A =
-0.01  -0.18   0.16   0.11   0.06  -0.11   0.07
-0.13  -0.01   0.01  -0.10   0.12   0.15  -0.05
-0.05   0.19   0.09   0.14   0.08  -0.04   0.12
-0.01  -0.09   0.04  -0.15  -0.11  -0.10   0.16
-0.03  -0.18  -0.16  -0.07  -0.13   0.15   0.01
 0.08   0.03   0.02  -0.15  -0.01  -0.14  -0.07
 0.01   0.15  -0.11  -0.11   0.08  -0.18   0.16
 0.17   0.07  -0.05   0.08  -0.06   0.15  -0.14
Counting starts at 1.
Give the entry directly below 0.04.
Answer: -0.16
Give the bottom entry of the column that holds the largest entry.
Answer: 0.07
The entry directly below -0.04: -0.10
Give the top entry of the column that holds the largest entry.
Answer: -0.18
The entry at row 2, column 1: -0.13
The entry in row 1 and column 3 -> 0.16
Give the entry at row 1, column 1.
Answer: -0.01
The largest entry is 0.19
Give the entry at row 3, column 1.
Answer: -0.05
Give the entry in the top-right corner.
Answer: 0.07
The entry in the bottom-right corner: -0.14
Give the entry directly above the largest entry.
Answer: -0.01
The entry just left of 0.04 -> -0.09
Give the entry in the bottom-left corner.
Answer: 0.17
The entry directly below 0.14 is -0.15
The entry directly below -0.03: 0.08
The entry just right of 0.19 is 0.09

a =
[[ -4  -5   0  -3]
 [-15   4 -22 -20]
 [ 16 -14  25  24]
 [ 17 -17  22  23]
 [-23   8 -31 -31]]
Rows and columns are numbered from 1.
Find the entry directly below 24.
23
The entry in row 3 and column 1 -> 16
Find the entry in row 2 and column 1.
-15
The entry in the top-right corner -> -3
Find the entry in the bottom-left corner.
-23
Find the entry in row 1 and column 3.
0
The top-left entry is -4
Find the entry at row 2, column 3.
-22
Find the entry directly above 24.
-20
The entry just right of the largest entry is 24

M =
[[ 23.42  -7.92 -11.27  15.59  -8.57 -10.72   5.20  -3.81 -13.77  -8.76
   -7.19]
 [ 23.94  -9.15 -11.02  17.28  -9.77 -11.73   5.83  -4.87 -13.71  -8.42
   -7.96]
 [ 24.44  -9.71 -10.79  17.94 -10.81 -12.25   6.21  -5.72 -13.50  -8.06
   -8.14]
 [-24.39  -9.42  -7.34 -21.80  -0.38  -4.72 -10.81  -7.41   3.42  -3.50
   -7.52]
 [-23.61 -10.76  -6.33 -18.70  -3.27  -6.23  -9.81  -9.33   4.37  -2.47
   -7.69]]
Which number is the maximum?
A: 24.44
The smallest entry -> -24.39
Which number is the entry just left of 5.83?
A: -11.73
Which number is the entry just right of -0.38?
A: -4.72
The entry just right of -9.71 is -10.79
Which number is the entry just left of -9.81?
A: -6.23
Which number is the entry just left of the centre entry?
A: -10.81
Which number is the entry just left of -6.33?
A: -10.76
The centre entry -> -12.25
Which number is the entry just left of -9.33?
A: -9.81
The entry just right of -13.50 is -8.06
Which number is the entry just right of -24.39?
A: -9.42
The median entry: -7.96
Which number is the entry just right of -11.27?
A: 15.59

m = ((32, 62, 33, 33, 51, 32, 55, 33, 32, 59, 44, 63, 32), (73, 32, 74, 76, 73, 69, 30, 70, 76, 31, 60, 31, 72), (7, 84, 11, 10, 43, 10, 75, 9, 9, 80, 48, 81, 8), (77, 30, 75, 76, 62, 70, 26, 76, 78, 29, 47, 33, 75), (82, 32, 80, 81, 60, 79, 37, 80, 83, 36, 60, 31, 81), (57, 37, 56, 55, 44, 58, 37, 59, 54, 34, 34, 44, 58), (83, 30, 79, 80, 49, 83, 42, 82, 81, 36, 57, 31, 82), (10, 79, 13, 12, 42, 12, 74, 12, 12, 77, 49, 77, 11), (85, 31, 82, 84, 56, 84, 39, 84, 84, 35, 62, 30, 84), (71, 33, 68, 68, 48, 71, 39, 70, 68, 35, 48, 35, 70), (92, 22, 91, 90, 58, 91, 28, 92, 89, 22, 48, 30, 92))
The entry just right of the centre entry is 59
Which number is the entry just left of the centre entry? 58
The entry just left of 26 -> 70
Which number is the entry just right of 29? 47
Which number is the entry just right of the smallest entry? 84

Questions about the table below.
1) What is the centre entry?
2) What is the maximum?
[[-10, 14, 1, 7, 14, 27, 1, 1, 19], [32, 15, 9, 12, 13, 18, 15, -17, 1], [10, -10, 34, 17, 10, 8, -14, 13, 2], [10, 6, -2, -1, -6, 4, 0, 21, -4], [10, 14, 2, 3, -5, -1, -25, 10, 7], [13, -5, -6, 3, -7, 1, -4, 9, 7], [31, 20, 18, -7, 10, 16, 22, 19, 2], [17, 15, 15, 9, 12, 7, 23, 22, 24], [8, -18, -5, 7, -1, 13, 11, 8, 6], [-2, 22, -1, 9, 4, 19, -15, 5, 5], [-14, 7, 12, -1, 19, 15, 13, 0, 9], [-3, 10, 12, -1, 15, -15, 14, -11, 11], [-6, 8, 12, 0, 12, -12, 16, -5, -8]]
1) 10
2) 34

57  85  54  62  77  83  77  63  99  66  30  57  18  93
Find the entry just right of 85.
Answer: 54
Find the entry just right of 30.
Answer: 57

Read these off the table that follows.
1) Report the second entry on the diagonal from the top-right corner.
2) Report the entry in the bottom-right corner.
3) Report the entry directly above 37.
4) Report the first entry on the main diagonal.
5) Report the 4th entry, reading row by row.
6) Report the entry in the top-right corner.
7) Report the top entry of the column that holds the largest entry.
8) Report the entry just left of 37.
69,44,58,50,40,75
46,49,45,54,77,48
75,46,79,53,49,65
55,52,49,62,37,64
41,62,41,67,63,50
58,63,47,55,24,75
30,67,41,69,62,28
73,33,80,45,59,42
33,70,36,73,46,34
47,61,42,52,48,59
32,78,38,68,58,48
1) 77
2) 48
3) 49
4) 69
5) 50
6) 75
7) 58
8) 62
